A small network was trained on invented records. Each row is its activation on one of them, seen along a few directions.
Each row is followed by the record's values for the fields Tobu, Sudo, Tuzin, Nata, Gami, Rofut.
Not every record has every field; a missing one is left out.
Other fields move the rows too, some of them a lot.
(in the rows, 500 means zero)
Strong random noise was added to every row along 7 fixed directions; ignore it. To show where, here is one row again and again, with new noise each time:
[676 516 587 264 574 714 586 413 315 511 426 558 304 381 737 339 612 519
 685 479 484 610 570 580 500 741]
[509 442 488 336 747 401 496 366 321 470 500 689 584 558 609 281 625 617
 754 542 467 453 747 583 453 459]
[322 460 372 485 428 534 423 530 635 456 364 551 618 573 425 826 481 577
 703 464 246 447 683 613 517 399]
[515 744 597 291 446 681 566 533 462 595 500 307 290 401 732 652 702 427
 641 471 434 633 537 765 551 518]
[503 491 441 563 651 418 561 552 526 374 511 517 487 527 398 485 495 482
 451 470 674 413 517 430 455 561]
[750 599 632 359 482 609 542 602 459 449 625 532 460 366 793 461 653 546
 530 534 560 492 501 497 390 697]
[524 594 502 533 280 634 472 662 660 453 475 378 457 406 510 843 522 497
 467 469 425 502 416 523 498 590]
[550 397 310 580 504 451 392 595 492 408 479 579 757 565 543 621 528 628
 542 519 363 368 549 486 401 450]
[404 487 474 617 553 334 479 503 570 388 496 496 505 513 245 554 476 525
 453 502 627 418 489 417 514 491]

[210 522 496 515 722 254 479 317 412 568 503 498 512 691 308 359 552 473
 583 545 591 475 646 602 586 203]  <Tobu:u1 Sudo:m2 Tuzin:y3 Nata:s2 Gami:f1 Rofut:t1>
[657 447 819 306 343 636 480 367 477 492 539 715 371 291 611 283 490 605
 613 587 477 581 532 374 491 785]  <Tobu:u2 Sudo:m2 Tuzin:y3 Nata:s1>
[691 385 519 431 393 617 426 499 420 460 480 676 615 421 674 480 517 658
 602 540 328 485 530 451 445 662]  <Tobu:u2 Sudo:m2 Tuzin:y5 Nata:s2>
[364 570 473 537 588 350 398 447 406 556 532 412 515 623 428 358 595 507
 475 569 620 488 509 535 504 302]  <Tobu:u1 Sudo:m1 Tuzin:y3 Nata:s2>
[330 514 368 535 489 477 435 489 465 575 424 392 597 624 468 664 544 483
 556 484 318 526 546 695 556 264]  <Tobu:u2 Sudo:m2 Tuzin:y5 Nata:s2 Gami:f1 Rofut:t1>
[551 480 530 531 658 320 464 381 251 467 568 507 503 443 447 260 625 537
 493 560 613 517 473 527 547 498]  <Tobu:u2 Sudo:m2 Tuzin:y5 Nata:s2 Gami:f1 Rofut:t1>
[527 545 448 466 591 541 643 515 485 544 507 436 468 514 588 507 485 405
 488 436 487 515 502 595 505 473]  <Tobu:u2 Sudo:m1 Tuzin:y3 Nata:s1>
[457 571 482 711 613 435 591 686 591 373 649 393 479 523 376 566 485 271
 194 448 767 456 408 495 490 521]  <Tobu:u1 Sudo:m2 Tuzin:y5 Nata:s2 Gami:f1 Rofut:t1>
[467 538 462 496 433 522 440 520 490 488 420 437 452 446 455 661 548 552
 586 486 457 532 493 551 552 528]  <Tobu:u2 Sudo:m2 Tuzin:y5 Nata:s2 Gami:f1 Rofut:t2>
[312 702 682 396 415 404 445 393 509 639 567 345 379 475 471 522 632 485
 595 574 490 582 534 661 599 290]  <Tobu:u2 Sudo:m2 Tuzin:y4 Nata:s1>
[437 627 534 424 673 395 540 581 502 499 715 557 673 597 696 524 653 433
 573 518 484 438 717 721 458 289]  <Tobu:u2 Sudo:m1 Tuzin:y5 Nata:s2 Gami:f1 Rofut:t2>
[594 463 417 589 286 583 428 541 550 512 393 409 527 382 502 721 445 568
 480 470 339 529 356 469 522 578]  <Tobu:u2 Sudo:m1 Tuzin:y3 Nata:s2 Gami:f2 Rofut:t1>
[557 466 368 522 464 703 615 578 570 508 374 449 435 542 538 615 373 454
 441 401 487 494 440 447 482 606]  <Tobu:u1 Sudo:m2 Tuzin:y5 Nata:s2 Gami:f1 Rofut:t1>
[501 409 397 562 469 534 410 587 541 442 460 579 612 543 491 576 475 524
 495 488 413 459 528 468 458 520]  <Tobu:u1 Sudo:m2 Tuzin:y5 Nata:s2 Gami:f2 Rofut:t2>
[357 483 494 590 503 468 576 465 593 561 492 463 494 584 363 582 400 366
 409 457 458 512 471 543 586 376]  <Tobu:u1 Sudo:m2 Tuzin:y5 Nata:s2 Gami:f2 Rofut:t1>
[536 508 604 434 527 429 454 472 419 584 645 572 632 535 682 403 634 507
 545 587 406 500 559 585 462 358]  <Tobu:u2 Sudo:m2 Tuzin:y5 Nata:s2 Gami:f2 Rofut:t1>
[352 527 549 530 705 274 651 490 650 430 611 564 519 565 330 498 427 411
 486 463 637 408 632 489 506 382]  <Tobu:u2 Sudo:m2 Tuzin:y3 Nata:s1>
[496 472 438 528 650 350 534 501 448 508 626 555 701 581 582 425 534 471
 489 522 443 429 571 584 452 315]  <Tobu:u2 Sudo:m2 Tuzin:y3 Nata:s1>
[528 659 669 415 432 628 525 598 567 484 608 443 384 475 653 517 589 446
 450 530 625 527 518 510 447 582]  <Tobu:u2 Sudo:m2 Tuzin:y3 Nata:s2 Gami:f2 Rofut:t1>
[697 620 595 517 387 558 486 591 436 536 628 341 420 389 677 417 602 473
 323 561 635 530 277 445 439 580]  <Tobu:u2 Sudo:m2 Tuzin:y4 Nata:s1>
[555 520 776 344 281 669 518 429 641 491 461 596 284 350 497 458 414 581
 576 534 551 553 494 327 492 760]  <Tobu:u2 Sudo:m1 Tuzin:y4 Nata:s1>
[469 697 734 457 215 538 460 670 788 502 669 456 495 393 544 822 559 485
 475 528 429 502 495 538 504 494]  <Tobu:u2 Sudo:m2 Tuzin:y5 Nata:s2 Gami:f2 Rofut:t2>
[372 582 469 375 565 505 542 598 672 527 568 565 646 656 667 621 520 486
 639 490 403 419 753 633 393 295]  <Tobu:u2 Sudo:m1 Tuzin:y3 Nata:s1>
[491 488 484 484 504 525 440 430 369 533 431 455 428 449 472 463 559 483
 561 495 446 598 465 583 586 525]  <Tobu:u2 Sudo:m1 Tuzin:y5 Nata:s2 Gami:f2 Rofut:t2>
[410 452 326 581 594 531 630 648 777 368 432 560 549 635 409 668 302 443
 468 378 595 359 626 400 395 532]  <Tobu:u1 Sudo:m1 Tuzin:y3 Nata:s2 Gami:f1 Rofut:t1>
[599 376 568 399 485 654 552 408 455 514 471 670 485 454 632 334 420 508
 557 506 403 544 555 460 474 646]  <Tobu:u1 Sudo:m2 Tuzin:y3 Nata:s1>
[352 585 695 340 383 499 441 276 384 685 507 449 408 388 523 501 621 467
 702 554 222 695 570 788 703 341]  <Tobu:u2 Sudo:m2 Tuzin:y3 Nata:s1>
[511 510 493 496 495 552 520 459 445 482 436 465 382 432 438 545 520 483
 526 456 504 545 465 540 592 578]  <Tobu:u2 Sudo:m2 Tuzin:y5 Nata:s2 Gami:f1 Rofut:t2>
[483 391 323 692 732 320 571 492 428 451 518 486 594 605 343 338 407 402
 320 469 647 427 415 433 480 410]  <Tobu:u2 Sudo:m1 Tuzin:y3 Nata:s1>
[433 620 827 466 258 326 411 412 627 547 677 517 513 351 383 549 536 596
 502 622 464 509 461 475 561 430]  <Tobu:u2 Sudo:m1 Tuzin:y3 Nata:s1>
[494 424 512 353 539 506 488 363 431 531 326 561 410 482 436 455 495 642
 745 493 466 536 605 434 546 567]  <Tobu:u2 Sudo:m2 Tuzin:y3 Nata:s2 Gami:f2 Rofut:t1>
[552 430 437 596 344 658 551 571 654 431 369 452 393 438 363 625 305 484
 366 427 546 488 345 310 484 708]  <Tobu:u2 Sudo:m2 Tuzin:y3 Nata:s1>
[372 532 767 414 460 410 426 359 534 495 509 599 322 406 318 436 551 541
 653 571 584 557 568 455 604 551]  <Tobu:u2 Sudo:m2 Tuzin:y3 Nata:s2 Gami:f2 Rofut:t2>

Here are new rows. What are their fields?
[555 601 601 426 343 542 503 556 592 555 574 448 494 429 627 595 535 541
 510 538 442 502 471 508 464 489]  <Tobu:u2 Sudo:m2 Tuzin:y3 Nata:s1>
[457 547 685 337 573 467 566 464 544 520 612 630 527 509 632 482 578 470
 655 517 418 514 697 627 487 441]  <Tobu:u2 Sudo:m2 Tuzin:y5 Nata:s2 Gami:f2 Rofut:t1>
[369 582 559 537 511 498 589 446 543 539 427 341 261 506 283 541 458 392
 418 443 668 573 405 489 606 505]  <Tobu:u2 Sudo:m2 Tuzin:y5 Nata:s2 Gami:f1 Rofut:t1>
[221 475 554 522 606 295 495 385 598 515 558 595 583 648 295 406 431 459
 523 536 505 449 675 535 533 267]  <Tobu:u1 Sudo:m2 Tuzin:y3 Nata:s1>
[410 592 582 427 404 660 635 563 755 519 476 461 351 477 498 675 378 387
 500 429 514 536 550 507 505 566]  <Tobu:u1 Sudo:m1 Tuzin:y3 Nata:s1>
[530 470 423 539 343 601 485 578 597 522 508 504 645 511 592 680 436 506
 450 490 298 456 481 531 467 461]  <Tobu:u1 Sudo:m2 Tuzin:y3 Nata:s1>
[442 565 358 591 628 443 669 577 583 501 492 334 444 568 413 596 427 359
 374 401 616 460 436 521 508 410]  <Tobu:u2 Sudo:m2 Tuzin:y3 Nata:s1>
[566 371 471 471 791 522 714 541 546 369 531 732 550 598 564 368 389 399
 507 414 612 416 657 435 395 628]  <Tobu:u2 Sudo:m1 Tuzin:y5 Nata:s2 Gami:f2 Rofut:t1>
[615 421 237 556 791 394 565 449 228 571 512 439 632 654 627 170 521 462
 380 491 558 453 442 526 420 345]  <Tobu:u1 Sudo:m2 Tuzin:y3 Nata:s1>
[540 537 451 393 458 671 620 723 773 440 545 594 634 561 742 790 433 480
 573 418 343 394 690 543 346 512]  <Tobu:u2 Sudo:m2 Tuzin:y3 Nata:s1>
[598 441 620 544 585 422 570 445 466 459 628 598 478 466 472 195 437 460
 335 550 704 466 427 333 449 604]  <Tobu:u1 Sudo:m2 Tuzin:y3 Nata:s1>
[525 440 498 586 480 399 432 513 480 526 591 544 684 580 517 429 508 527
 401 574 484 440 436 442 438 394]  <Tobu:u2 Sudo:m1 Tuzin:y5 Nata:s2 Gami:f2 Rofut:t1>
[560 354 340 482 580 788 686 615 621 446 316 601 439 562 573 642 313 365
 540 325 431 509 563 463 455 696]  <Tobu:u2 Sudo:m1 Tuzin:y5 Nata:s2 Gami:f2 Rofut:t1>
[507 656 501 576 444 302 431 496 404 635 619 235 538 480 504 463 627 506
 361 581 554 523 290 565 513 268]  <Tobu:u2 Sudo:m1 Tuzin:y3 Nata:s1>
[203 686 693 421 466 371 556 390 676 596 565 398 349 509 316 577 497 418
 553 520 541 548 606 616 617 303]  <Tobu:u1 Sudo:m2 Tuzin:y3 Nata:s1>
[539 486 679 414 485 427 464 404 502 513 616 648 527 494 563 246 503 605
 522 619 586 442 559 361 425 516]  <Tobu:u1 Sudo:m2 Tuzin:y4 Nata:s1>
